A small network was trained on made-up records. Each row is its average activation on records with the value named, seen along a few directions.
Values that are neighbours, or in one group, have similar rows; names and order tell nothing.
In the rows, zero is written as 500.
Strong random noise was added to every row along 2 fixed directions; ignore it. To show where, here is one row again and again, with new noise each time:
[379 407 539 434 569 434 438 547 587 375 469 515 362 440 461 412]
[318 608 456 534 536 603 337 558 531 548 482 389 585 429 581 476]
[341 234 517 310 504 387 624 525 617 178 451 550 241 363 420 433]
[377 573 521 537 591 521 301 563 550 544 483 450 509 477 527 424]


TEB, 16 values:
nozut: [575 383 502 418 494 594 475 339 324 643 534 434 668 354 563 530]
gibim: [483 569 557 587 526 345 683 630 453 352 323 599 430 540 608 588]
sedi: [542 496 479 556 548 351 521 376 621 318 643 660 507 561 439 344]
nabaf: [355 493 456 434 465 650 563 439 588 348 510 445 358 393 411 527]
pove: [433 705 517 400 490 592 389 473 490 717 559 424 551 339 583 549]
nokid: [512 605 523 481 577 532 722 546 544 516 561 589 471 594 487 569]
lis: [670 548 538 537 652 407 217 412 314 621 620 492 598 523 471 529]
bizog: [642 477 305 463 528 558 619 430 431 578 428 494 432 478 451 640]
voba: [494 482 566 516 551 402 283 485 643 362 333 489 384 678 457 379]
muge: [424 134 364 420 430 555 809 567 511 232 406 531 564 507 412 384]
bir: [703 489 669 516 461 304 382 426 424 590 637 618 589 772 475 268]
litum: [381 448 469 498 360 453 431 530 599 573 603 399 479 434 573 651]
gerol: [334 477 465 623 276 543 714 738 483 605 378 562 470 554 524 591]
lib: [690 243 606 433 408 558 739 464 532 207 530 506 323 435 480 413]
rapu: [720 719 431 536 602 553 344 267 468 742 479 680 583 557 342 591]
kimen: [726 412 672 499 459 299 719 649 418 493 536 439 389 550 476 588]
The values of TEB form 4 separate groups.
- List the group mates of sedi, in the order listed. => muge, bir, lib
- List the group mates of nabaf, in the order listed. => pove, voba, litum
- List the group mates of rapu, in the order listed. => nozut, lis, bizog

ROR, 16 values:
fetuz: [453 162 423 279 457 398 651 605 404 482 429 542 347 438 287 600]
sem: [628 768 582 632 549 535 570 520 368 700 610 415 738 613 607 570]
loba: [420 471 470 548 444 544 527 508 552 380 524 495 728 632 600 517]
pada: [492 763 664 764 546 537 312 665 629 688 542 497 436 615 480 485]
vetib: [400 519 667 440 579 484 137 501 590 642 382 412 328 561 495 493]
monos: [533 690 399 486 598 457 410 469 454 658 343 643 508 516 442 545]
kolus: [594 499 566 649 505 370 344 505 363 689 418 524 420 551 450 523]
zan: [570 602 482 424 640 536 587 366 469 535 394 643 365 464 476 436]
zipub: [340 392 466 317 395 407 827 651 638 280 497 461 234 477 549 492]
popos: [700 655 619 665 750 465 520 628 334 558 537 518 620 697 524 425]
rinob: [426 350 441 359 415 562 466 421 589 347 530 573 518 337 667 449]
vas: [650 342 543 496 504 561 528 289 398 491 577 491 573 446 334 388]
lugar: [614 431 411 422 567 457 382 439 433 482 601 466 611 370 530 485]
ribek: [605 407 500 624 402 415 655 513 573 314 555 498 465 634 368 383]
vopa: [162 505 370 411 244 594 655 506 629 336 554 404 438 392 534 710]
baf: [364 292 363 366 334 649 610 393 602 235 491 439 573 175 630 528]
The values of ROR form 4 separate groups.
- List the group mates of vas, in the order listed. => rinob, lugar, baf
- List the group mates of sem, in the order listed. => loba, popos, ribek
- List the group mates of pada, in the order listed. => vetib, zipub, vopa
